Each row below holds a small network's activations on one input, seen along a few directions.
In each table, some parts of the input vary, and every possible input appears once, in random order.
A made-up example of a description, with smaller parts first: line(6) and (point or ring(9) or (values(2) and ring(5))).
Shared parts are said once, and a part with two or three values counts as separate values.

Table:
row 1: [-13   4 -14  15  12  -9 -10 -24  -7   8  26  -7  23]
row 2: [  7  -6  41  -4  16  25  24  17  -3 -39  24   3 -25]
row 3: [ -6   3  -8  17  10   1 -13 -24 -13   2  21 -10  26]
row 4: [ -2   7   4  18  -5  11 -22 -20  -3  13  11  -5  24]
row 5: [-10 -12 -12  19  -2 -21  -1 -29   4  13  33  -7   3]
row 6: [ 24 -10  33 -10 -12  10  19  28  -1 -39  34   5 -14]
row 7: [ -6  -6 -15  18   8 -16  -7 -29   0  10  31  -3  14]
row 8: [ -5   7  -1  14   1   9 -16 -22 -11   7  15  -8  27]
row 9: [  1  -3 -10 -24   1   1   3  21   8  17 -44   0 -10]
row 10: [  0   0  11  26 -19   2 -32  -6  12  22   6   1  14]
row 11: [ -1  -6  -8 -19  -3  -6   7  26   4   7 -50   5   0]
row 12: [ -2   2 -14 -25   0  -7   6  12   1   6 -37   5 -29]
row 13: [  2   4   7  25 -12   8 -27 -15   8  16   8  -3  18]
row 14: [ -8   3 -27 -20  -3  -8  18   6   4 -16 -31   9 -29]
row 15: [ -7   1 -22 -21  -3  -8  13  12  -2  -4 -34   5 -30]
row 16: [ 25   8  40  -3   8  15  35  28 -10 -38  30  13   4]
row 17: [  0   4  -5 -27   1  -8   3  18   8  15 -41  -3 -16]
Describe the family of inputs behind these rows.
Answer: values(3) or line(6) or line(8)
A walk changes only the line(6) part. It starts at row 14 and steps to row 15. List the rest of the walk in order.
Answer: row 12, row 17, row 9, row 11

Table:
row 18: [10 -1 35 22 -4  8 -5  2 16  3 26  2 -3]
row 19: [  8  16  10 -33   9  18  27  25 -19 -33 -12   6 -14]
row 20: [  7   6  18  -9  14  39  22  19 -16 -33   1  -1  10]
row 21: [-11  17 -19  19  19  -1 -17 -36  -9  28   4  -6  34]
row 22: [14  4 27 13  7  4  8 13  3  8 24  1 26]
row 23: [ -4 -14 -29 -10 -26 -22   7  11  18  12 -37   9 -29]
row 24: [  6 -18  29  16  -5 -15  -8 -10  13  -5  57  -4   1]
row 25: [-25  10 -15  -4   0  -9 -28 -22   0  16 -41  -6 -17]
row 26: [-15   8 -20   3  19  12 -23 -19  -6  23 -25 -12  31]
row 27: [-24  -2 -49 -22  17 -29  11  -8   3  24 -49  -5  -3]
row 28: [  8   0  -6   6 -11  14 -15  13   0  14 -17  -2  34]
row 29: [  4  -9 -37 -20 -12 -26  20  19   9  16 -41   7  -1]
row 30: [  6 -17  -2 -25  -8 -14  22  27  21   6 -22   7 -47]
row 31: [ 10  -5 -11  17 -12 -23  -9 -17  -4  10  42  -5  40]
row 32: [ 14 -12 -10 -35   6 -18  34  36  11  10 -26   5 -18]
row 33: [-23  -3 -18  25   2 -19 -30 -54  -6  18  39 -16   6]
row 34: [  3   9  29  19   6  24  14  -6  -3 -38  30  10 -13]
row 35: [-12   2 -25  17  14 -23 -15 -48 -17  21  33 -19  35]
row 36: [  2   4  -2  -5 -28  -5 -21   7   8   8 -31   6 -15]
row 37: [  9   8 -10 -14 -15  -9  -7  15  -1  12 -35   4  14]
row 38: [-23   2 -12  15   5  16 -35 -27   0  19 -22 -10   2]
row 39: [14 -7 25 -3  4 21  3 28 -1  7 -6 -7 20]
row 40: [  1  -5   2  17 -23  17 -28   5  10   9 -14   0   5]
row 41: [  0  -8  -4  24 -25 -18 -22 -25  10   5  47  -3  12]
row 42: [  6   0 -19 -36  19  -3  49  38 -10 -31 -17  10 -32]
row 43: [-33  -8 -41 -10   3 -26  -1 -15  10  21 -46  -3 -32]
row 44: [ 12 -14  22   8   5 -18   7  -1  -2   0  53  -7  29]
row 45: [ 10 -12  33   7  -7  24 -11  18  10   1  -3  -5  -9]
row 46: [ 17   4  18 -29   0   0   9  30  -2   7 -20   2  -2]
row 47: [-21  12 -12  29   6   3 -30 -42   0  24   9  -3   5]
row 48: [10 11 -5 21 -8 -1 -9 -3  1 17 13  6 38]
row 49: [  1  -4 -12 -26   7   2  37  28   2 -37 -15   9 -61]
row 50: [-17  16 -22 -15  14 -13 -16 -15  -7  20 -43  -7  12]
row 51: [  0 -11  23  15   7   0  10 -18 -10 -46  61   5 -10]
row 52: [ 12  -1  26 -19 -12   4  -5  21   9   2 -17   4 -32]
row 53: [  6  -8  16   7  17  -4  25  -8 -24 -40  57   4  18]
row 54: [  3   1  26   2   2  42   9   9  -3 -39   2  -1 -18]
row 55: [  4  12  17 -23  -2  21  14  15  -6 -39 -10   6 -42]
row 56: [  7  13  21  10  17  21  27   5 -17 -32  29   9  15]
row 57: [  2   6   2  30 -21   3 -22 -11  12  13  17   9   9]
Describe the family of inputs behind these rows.
Answer: values(2) and line(4) and line(5)
Changing only the line(4) part turns row 21 into row 22. The same change can be made to row 33. Which row results?
Answer: row 24
Change only the line(5) part in row 42. List by row number the other rows that result.
Answer: row 19, row 20, row 53, row 56
Change only the values(2) part in row 49. List by row number the other rows that result.
Answer: row 42
Change only the line(4) part in row 19. List by row number the other rows that result.
Answer: row 37, row 46, row 50

Table:
row 58: [-10   6 -18 -21  -4  -4 -14  -9   0  14 -42  -5  -4]
row 59: [  0 -15  16  19 -10  -7 -21  -6   6  16  17  -6  27]
row 60: [ -8   8  -5  26  19   6 -13 -29 -11 -11  37  -3  23]
row 61: [ 13   9  13 -11  -1  24  10  32  -1 -13 -12   6   7]
row 62: [ 13   3  20   4 -14  11   9  17   9 -20  -8  11 -18]
row 63: [  6 -15  11 -16  -6   9  10  14   4 -20   8  10 -35]
row 64: [-15  -2 -14   3   9   6  -7  -2  13  33 -45  -4  -9]
row 65: [ -8  -5  -4  26  10   4  -8 -30 -13 -16  34  -7  30]
row 66: [-15   6 -12 -14   2   1 -17  -2   3  19 -45  -9  -5]
row 67: [  9  -5  11  16 -10  -7 -14 -21   3  10  27  -8  21]
row 68: [  4  -9   6 -17   6   0  20  19   1 -23  11 -10 -31]
row 69: [  3  -7   5 -23  17  -5  31  13  -7 -22   7   4 -21]
row 70: [  9   8   9  16  -1  -5 -20 -20   5  15  30  -4  15]
row 71: [-11  -7 -44  -7  -9 -26   8  -2  18  18 -18   1  -6]
row 72: [ -5  -2 -38  -7  -6 -23   0  -4   0  19 -28   7 -10]
row 73: [  7  -4  18   2 -13   7  10  17   6 -18   2   8 -31]
row 74: [  1  -2  14  19  -1  -6 -27  -5   7  22  20  -2  21]
row 75: [ 22   4  10 -14   5  28  18  33 -11  -4 -18   0  13]
row 76: [ -7  14   3  21   4   3  -9 -26  -9   8  37  -2  16]
row 77: [-11   6 -30 -13  -6 -21 -12   1  -8  13 -35   0  -6]
row 78: [ -7   1   4  20  -6   2  -3 -27 -10   2  34  -6  22]
row 79: [  9   6  18  -7 -10  18   5  25   6 -19 -10  12  -4]
row 80: [  0   4   6 -23  24 -15  41  10 -10 -23  -1   8 -12]
Describe the family of inputs behind these rows.
Answer: line(6) or (values(2) and line(4)) or line(9)
A walk changes only the line(6) part. It starts at row 71 and steps to row 72. List the rest of the walk in order.
Answer: row 77, row 58, row 66, row 64
A walk changes only the line(4) part. It starts at row 65 and steps to row 78. List the rest of the walk in order.
Answer: row 67, row 59

Table:
row 81: [  8   5   5  29 -11   7 -21  10   2  19   8   9  33]
row 82: [ 13 -11 -29 -18 -13 -10  25  33   0   1 -35   6  15]
row 83: [  8 -10   2   0  -4  21 -17  14  11  30 -14 -15   7]
row 84: [-12  20 -21 -28  25  -7  16   8  -2   1 -25   3 -15]
row 85: [-12 -12   0  -7 -20 -14 -30 -11   8  -6 -16  -3 -26]
row 86: [  4  23 -11   2   8   5  -5 -30 -26 -11  25  -3  21]
row 87: [-11 -22   6  14  12 -31   6 -23   1  -2  58 -12  12]
row 88: [ -1 -19 -41 -12 -15 -23  26   8   6 -14 -15  11 -19]
row 89: [ 33  -4  55 -14  -8  33  27  49   4 -35  19  16  -7]
row 90: [  2   6  -9   9 -21 -18  -8 -26  -8  -3  45  -1   0]
row 91: [-10   0   2  30 -21  -2 -16 -26  22   5   7   2  -4]
row 92: [ 20  12   3   2 -17  -4 -11  -6 -13  13  26  -3  34]
row 93: [ -3   1 -20 -19   2 -30   9   6  20   6  -8   7 -36]
row 94: [-19   7  -1 -15   4  10 -23  -9 -13 -12 -34  -7  -5]
row 95: [ -9  -6   4   7  41  -8  10 -28 -17 -11  38 -13  33]
row 96: [ -6 -18  -9   8  -6   8 -16  -9  15  15   5 -12 -27]
row 97: [ 16  11  42  -8  16  39  36  32 -16 -60  17   2 -23]
row 98: [ -8  15  -8  29  15  16 -15 -15 -13  -4   7   9  20]
row 99: [ -7  -9   0  -6  -3 -24   6  -9   7  17 -15   5 -39]
row 100: [-10   0 -42 -21   8   0  34  11 -16 -20 -33   5   2]
row 101: [-13  18   1  21   6  22 -10 -28   3  -1 -11   0  17]
row 102: [  2  -3  12 -13 -18   0 -32  14   2   9 -34  -7   7]
row 103: [-16  10  -1 -14  20  -1  13  -7 -14  11 -33   1 -18]
row 104: [-14   1 -10  -1  18  32  -9  -7  -6   9 -13 -16  -6]
row 105: [  4   7  13  21 -18  13 -18  -4  19  21 -11   1  31]
row 106: [ 20 -12  44  -3  -8  18  28  27   6 -51  37  15 -43]
row 107: [  8  -1  11 -11   0 -11   4  14   3  32 -34   1  -5]
row 108: [ 12   9  -8 -24   4 -17   7  30  15  21 -27   2  -2]
row 109: [ -7  -2  -6  37 -13  -8 -20 -12   5   3  27  10  -1]
row 110: [  7 -16  18   7  17 -17   4  -5  -4  14  39 -12  45]
Describe the family of inputs behind these rows.
Answer: values(3) and (point or line(9))
A walk changes only the line(9) part. It starts at row 82 and steps to row 108. List the rest of the walk in order.
Answer: row 107, row 102, row 83, row 105, row 81, row 92, row 110

Table:
row 111: [ -3   1  14  22   0  14 -16 -15  -3 -11  28  -1  13]
row 112: [  7   1   8 -28   6   7  14  25  -1 -11 -30   4 -25]
row 113: [  3  -9 -17 -21  -6 -18  26  21   7 -17 -21   9 -33]
row 114: [  2  -1   2 -30   6   2  18  26   1 -14 -21  -3 -28]
row 115: [ -6  -9   1  21  -1  -7 -14 -21   7  17  19  -7  10]
row 116: [-31  10 -53  -6   9 -21 -20 -33  -5  32 -46  -9   4]
row 117: [  4   3  10  14 -20   3 -28  -7   6  12   6   0   9]
row 118: [ -1  -3  -2  14 -12 -17 -20 -15  12  25  12  -1   5]
row 119: [  7   2   0   7  -9 -10 -16  -4   1  22   6  -3  30]
row 120: [ -4   2   4  18  10  -7   4 -25  -5  -7  43  -1   5]
row 121: [  3  -8  -5 -27   2  -4  22  23  -4 -13 -18   5 -32]
row 122: [  1   8  16  18   2  13  -4 -18 -11 -21  38   0   8]
row 123: [ -1  -3  13  22  -9  13 -22 -13   1   3  14  -6  13]
row 124: [  5   4  10 -25   2  12  16  25   3  -9 -38   6 -20]
row 125: [  2  -3   2  14   1   1 -11 -10  -4  13  14  -9  34]
row 126: [ 10   3  -6 -16  -4  20  13  35   9   2 -43   8 -16]
row 127: [  3   6   6 -17   0  12  15  34   4  -1 -43   8 -19]
row 128: [  0  -8 -13 -28  -6 -10  28  20   4 -16 -19   8 -31]
row 129: [  0   0   3  15  10   1  -4 -12  -9   0  28  -4  34]
row 130: [ -8  -5   2  21   8  -6  -8 -22   2   3  33  -2  10]
row 131: [  5   8   5  11  13   0   8 -14 -16 -10  38  -2  29]
Describe the family of inputs behind these rows.
Answer: point or line(8) or (values(3) and line(4))

Table:
row 132: [  0   4  -5 -11   9   8  19  10  -6 -16 -14   4  -8]
row 133: [ -4   5  -2  13   9   8   0 -13 -10  -7  20  -1  16]
row 134: [ -1  -2   7  11  -4  -6  -8 -17   0  -5  27   0  -3]
row 135: [  0  -1  -2   8   7  -9   3 -13  -6  -3  30  -3  12]
row 136: [  1  -4  -5 -16   6  -9  22  11  -3 -12  -4   4 -12]
row 137: [  1   5  13   9   9  10 -10  -8  -6   2  14  -5  21]
row 138: [  4   4   9 -15   8  12   9  16  -5  -4 -18  -1  -5]
row 139: [-12   4 -30 -13  -3 -15  -9  -2   7  27 -45   0  -9]
row 140: [ 11   2   7 -12 -10  10   5  22   3  -5 -17   5  -7]
row 141: [  6  -9   7  -5  -6   4   8  20  11  -3  -9   5 -20]
row 142: [  7   3  13  14  -9   6 -13  -2  -1   1  13   1  18]
row 143: [  0  -5   2 -13  -5  -5   9   9   3 -13  -5   3 -27]
row 144: [-16  -1 -26  11  -4 -15 -27 -26   3  32 -14  -9  18]
row 145: [ 2 -5 13 20 -6  2 -8 -7  9  5 23  0  6]
Describe the family of inputs behind these rows.
Answer: values(2) and (point or ring(6))
Changing only the values(2) part turns row 138 into row 137. The same change can be made to row 140. Which row results?
Answer: row 142
Change only the values(2) part in row 141. List by row number the other rows that result.
Answer: row 145
Change only the values(2) part in row 132. List by row number the other rows that result.
Answer: row 133
